These are the activations of a small neural network, seen along a few directions. Each row is one input.
In each table, some parts of the input vary, and every possible input appears once, in random order.
A made-up example of a description, with smaller parts first: one of 3 separate values, together with either a single point or one of 11 places along a line or (one of 5 places around a ring, together with one of 6 places along a line).
Shared parts are said once, and a part with two or three values counts as separate values.

Rows:
R1: [ 20  -6 -39  36   2  29  17  23  31  14  -8]
R2: [-16 -12  -4  -9  20 -14  -5  -7   6 -10  -8]
R3: [-26   8  -6 -11  -1  -8  -2  -2   4  -6   3]
R4: [  6   1  20  -5 -21  -6   7  -5   5  17   0]
R5: [ -4  -6  19   3  -9   4 -14   6 -14  13   4]
R6: [ 14   4   5   0  15 -17  18 -10  -4  -1   0]
R7: [-24  -2  12  -5  -3  -1  -9  -7  17   6   2]
R8: [ 29  13 -51  17  -9  25 -28   2  26  -2   6]
R9: [  9   5   6  -8 -17 -12  13  -4  -6   9   1]
R10: [ -5   7   8   0  -4   4  -5   6 -25   0   2]
R11: [  1 -10   9  -2   1   4  -6   7 -24  -8   3]
R12: [-19  -5   1 -10   8  -2  -2  -6   8 -17  -1]
R13: [ 11   5  10  -6  -5  -5  19 -10  -3  -9  -3]
R14: [  4  -3  11  -1  24  -1  -4   6 -21  -6  -2]
Q: What is each input in this table made of?
A: either one of 2 separate values or (one of 3 separate values, together with one of 4 places along a line)
Q: Change only the choice among 3 separate values in R14. List by row number the other rows that result.
A: R2, R6
Q: Change only the place on the line of 4 in R13. List by row number the other rows that result.
A: R4, R6, R9

Rows:
R15: [-45 -17   8   1  33 -15  -7  12 -13  -5  -7]
R16: [-12  -5  36  10  14  -6  21  13 -29  11  -3]
R17: [ 13   9 -30   9  22  20 -29  13  33  -2  -4]
R18: [-18   5  17 -10 -27   2 -18   3 -14   7  10]
R19: [  6  -4  25   6  -2   4   0  -3 -37   7   2]
R20: [-26  -2  27   5  -9  -6  -4  -8   3  11  -3]
R21: [ 14  11 -15  18 -16  21   5  -3  39   4   7]
R22: [ 12  10  27  -1 -10   7 -13   5 -43   5   1]
R23: [  3 -17  32 -19   9 -18  44   9 -20  -7   2]
R24: [  8   2 -24  18 -24  15   7   3  31   0   5]
R25: [ 19  -6  16 -17  -2 -19  16 -12 -29   5   3]
R26: [-33 -22   6   5  22 -11 -21  -2 -12  -5 -10]
R27: [ 16  13 -14  10  -9   9  -9  10  41  11   2]
R28: [ 37  -3 -18  22  -5  25  17   5  11  14   0]
R29: [  6  -1 -50  17   8  10 -12  15  16 -16  -9]
R30: [-29 -15   6 -27  32 -27  11  -1   1 -23 -10]
R31: [ 16  -1  32 -10   4 -16  26 -16 -16  -3  -7]
R32: [-12   4  -2 -28  15 -10  -7 -25 -10 -22   5]
R33: [-18 -16   2 -20  23 -25  -2 -17   1 -20  -9]
R34: [ 38   2 -18  25   2  15  10   7  11  17   9]
R35: [ 28   2  22 -26 -16  -8  10  -1 -35 -13  13]
R36: [ 41   1 -15  18   7  10  -1  20  15  20  -5]
R37: [-13 -11  25 -22 -13 -16  16 -17  13  -2   2]
R38: [-21  -3  -1 -10   4   6 -34   5 -31 -18  10]
R39: [  5  -3 -48  18   5  13 -15   4  19  -2 -12]
R40: [  9  11 -34  17  15  27 -12   5  30 -11  -4]
R41: [ 10  15 -21  16 -14  10  -3   1  37  13   7]
R42: [-25  -1  23 -20  -1 -31  24  -4  11   4  -2]
R43: [-40  -7  24   7  -2 -21   7  11   0  15   1]
R44: [-11   4   7 -19 -16 -25   6 -19   1   5  13]
R45: [ 34   5 -23  14 -11  28  22  11  -2   4 -11]
R46: [ 13   7 -34  14  15  26 -15   0  29  -4   7]
R47: [ -5  18   1 -31   5  -9 -19 -14 -15 -31   6]
R48: [ -4  15  13 -26 -25 -22  -6 -11  -3  -1   8]
R49: [ 29  -2 -28  23 -12  19  15  12   1   9  -9]
R50: [-27  -3   1  -3  17   5 -27 -10 -23  -7   4]
R51: [  5  10 -30   7 -26  16   5   9  22  11 -13]
R52: [  2 -13  38  12   3  -1   7   0 -24   5 -10]
R53: [-23   6  17  -1 -14  -2 -11 -10  -8  14  10]
Q: What is each input in this table made of?
A: one of 3 separate values, together with either one of 5 places along a line or (one of 2 separate values, together with one of 4 places along a line)
Q: The inputs of R43 and R16 match in every part but the choice among 3 separate values. If R21 is changed in the same way as R43 into R16, which row does it become?
A: R28
Q: Change only the choice among 2 separate values in R47. List by row number the other rows that result.
A: R38
Q: Change only the place on the line of 4 in R33. List by row number the other rows that result.
A: R30, R32, R47
Q: Change only the place on the line of 5 in R28. List by row number the other rows that result.
A: R34, R36, R45, R49

Rows:
R54: [ 17 -12  -9  38  16  33 -11  19   8   0   2]
R55: [ 14  -1 -33  15  26  14  30  27  34 -11 -21]
R56: [-15   0 -14  -1 -15  -2 -10  -9  49  16  13]
R57: [  0  -5 -24  29   7  39 -17  36 -20   5 -14]
R58: [-17   7  -1  15 -23   6 -29  -6  32   9  18]
R59: [-33  14 -16   7 -31  12 -35  10   6  14   3]
R60: [-37   1  41 -15  38 -31 -10 -24 -25   7  -9]
R61: [-33 -16  41 -33  12 -22   4 -14 -29 -24  13]
R62: [-38 -16  38 -32  19 -23   1 -15 -27 -11   2]
R63: [ 48 -12  14  18 -36 -24  30  15 -20  32  -3]
R64: [ 20   2 -26  11   7  13 -36 -11   2 -19  10]
R65: [ 20 -21 -21  21  26  23  11  16  28   8  -4]
R66: [  2   9 -41   4  -2  19 -41   5 -25 -13  -6]
R67: [-41 -10  37 -18  28 -30  -4 -23 -26  -2  -7]
R68: [ 21   2  11  16 -44   9  56 -23 -17  21 -10]
R69: [-23  19 -26  -5 -15 -11   9   2  55  -3  -4]
R70: [ 15  15 -51 -11  16  -5   4  -2  28 -31 -10]
R71: [ 38  32  29  -2 -11  -7  35  20 -34  31  27]
R72: [-31 -22  43 -42  -2 -26   4  -5 -28 -40   9]
R73: [ 22  -5 -39  -6  16   4 -15 -14  22 -12   5]
R74: [ 50  19  45  -8 -33   9  26  -6 -12  23 -11]
Q: What is each input in this table made of?
A: either one of 4 separate values or one of 5 places along a line or (one of 3 separate values, together with one of 4 places along a line)
Q: List by row number the other inputs of the same sort as R61.
A: R60, R62, R67, R72

Rows:
R75: [ 20  -9  -8  -7  20  17  -7   9 -18 -18   0]
R76: [-17   3 -15  15  18  29 -11  18 -19  -8  -5]
R77: [  5  -8   6   6  10 -10 -17 -22  13   3   7]
R78: [ -5  15  -6   3 -28  21   3   5  -5  15  17]
R79: [ 24  -8 -10  -8   3   4  19   0  22 -17 -14]
R80: [ 29  12   5  -6 -25  13   5  -5  -9  -7   1]
R81: [ 16  16 -20  -4 -32  -2  -2  -1  -8   1   5]
R82: [-28   2 -16   2  -2  10 -28  -5  26  -1   8]
R83: [-30  15  34 -36   8 -34  -3 -29 -38   3 -24]
R84: [-13   2 -18   4   0  15  17  10  24   2  -9]
R85: [  7  -4 -35  -2  15   2 -15  18 -15 -13   3]
R86: [ 19 -11   6  14  34   9   1   4 -32   5   3]
R87: [-13   7 -31  -3  -1  -6 -20 -13  27  -6   9]
R88: [-19  16  42 -29  21 -43  13  16  -6 -13  13]
R89: [-16   1   8  17  -3  -4 -31   0  27   7 -10]
R90: [ 27 -16   3  12  12 -13  30  -4  12   7  -3]
R91: [  7   1 -39   1  -2  -7  31   4  26  -3  -4]
R92: [ 33   7  17  16 -17  -3  17 -10 -19  19  11]
R93: [ -1  -8   4   9  -4   0  16  13  26  19 -15]
R94: [ 10   5  17  13 -33   3   2  13  -4  33   8]
R95: [  6  -1  -6  -9   2   3 -21 -17  25 -17   2]
R96: [-54 -28  53 -23 -12 -20  16 -24 -38 -18   6]
R97: [ -6  -8   8  17  16  15 -13  20 -16  10  -6]
Q: What is each input in this table made of?
A: either one of 3 separate values or (one of 4 separate values, together with one of 5 places around a ring)

Rows:
R98: [-23 -12  32 -13  10 -21   9 -12  -5   0   0]
R99: [ 17  15 -15  12 -23  10  -6   2  23  19   6]
R100: [ -9   5 -11  -3   4   3 -31  -2  -2  -5   6]
R101: [-12  -1 -16 -11  23  -3 -10   3   5 -21  -4]
R102: [  0  -2 -14  15   3   7   5   1  34   6  -2]
R103: [  1   1  24 -22 -15 -21  15 -18 -13  -4   4]
R104: [-27  -5 -10   4   6   8 -21   5  -3  -9   1]
R105: [ -9   1  25 -21   6 -26  20  -7 -10  -4  -1]
R106: [ 18  -8 -12  15  21  19 -13  15 -33  -6  -8]
R107: [-25 -13  -9  -1  28   2 -23  -2   9 -18  -3]
R108: [ 25   8 -23   4 -21   8  12  -5  28   5   2]
R109: [-25  -4  35 -10 -13 -15   9  -5 -17   7   1]
R110: [ 14  10 -21   4   0   3  18   6  30   3  -4]
R111: [ -7   8  32 -14 -16 -18  -2 -12 -17   9   7]
R112: [ 46  -1 -15  29  -2  27  13  22  -7  15  -3]
R113: [ -2   6 -14  18 -20  14   5   9  23  16   0]
R114: [ -1  -2 -18  -9   4   1 -17  -8   2 -20   1]
R115: [ 20  -6  32   3   4   2  18   7 -47   8  -4]
Q: What is each input in this table made of?
A: one of 3 separate values, together with either a single point or one of 5 places around a ring
Q: The inputs of R109 and R104 match in every part but the choice among 3 separate values. If R98 is changed in the same way as R109 into R104, which row does it become?
A: R107
Q: Change only the place on the ring of 5 in R99. List by row number the other rows that result.
A: R102, R108, R110, R113
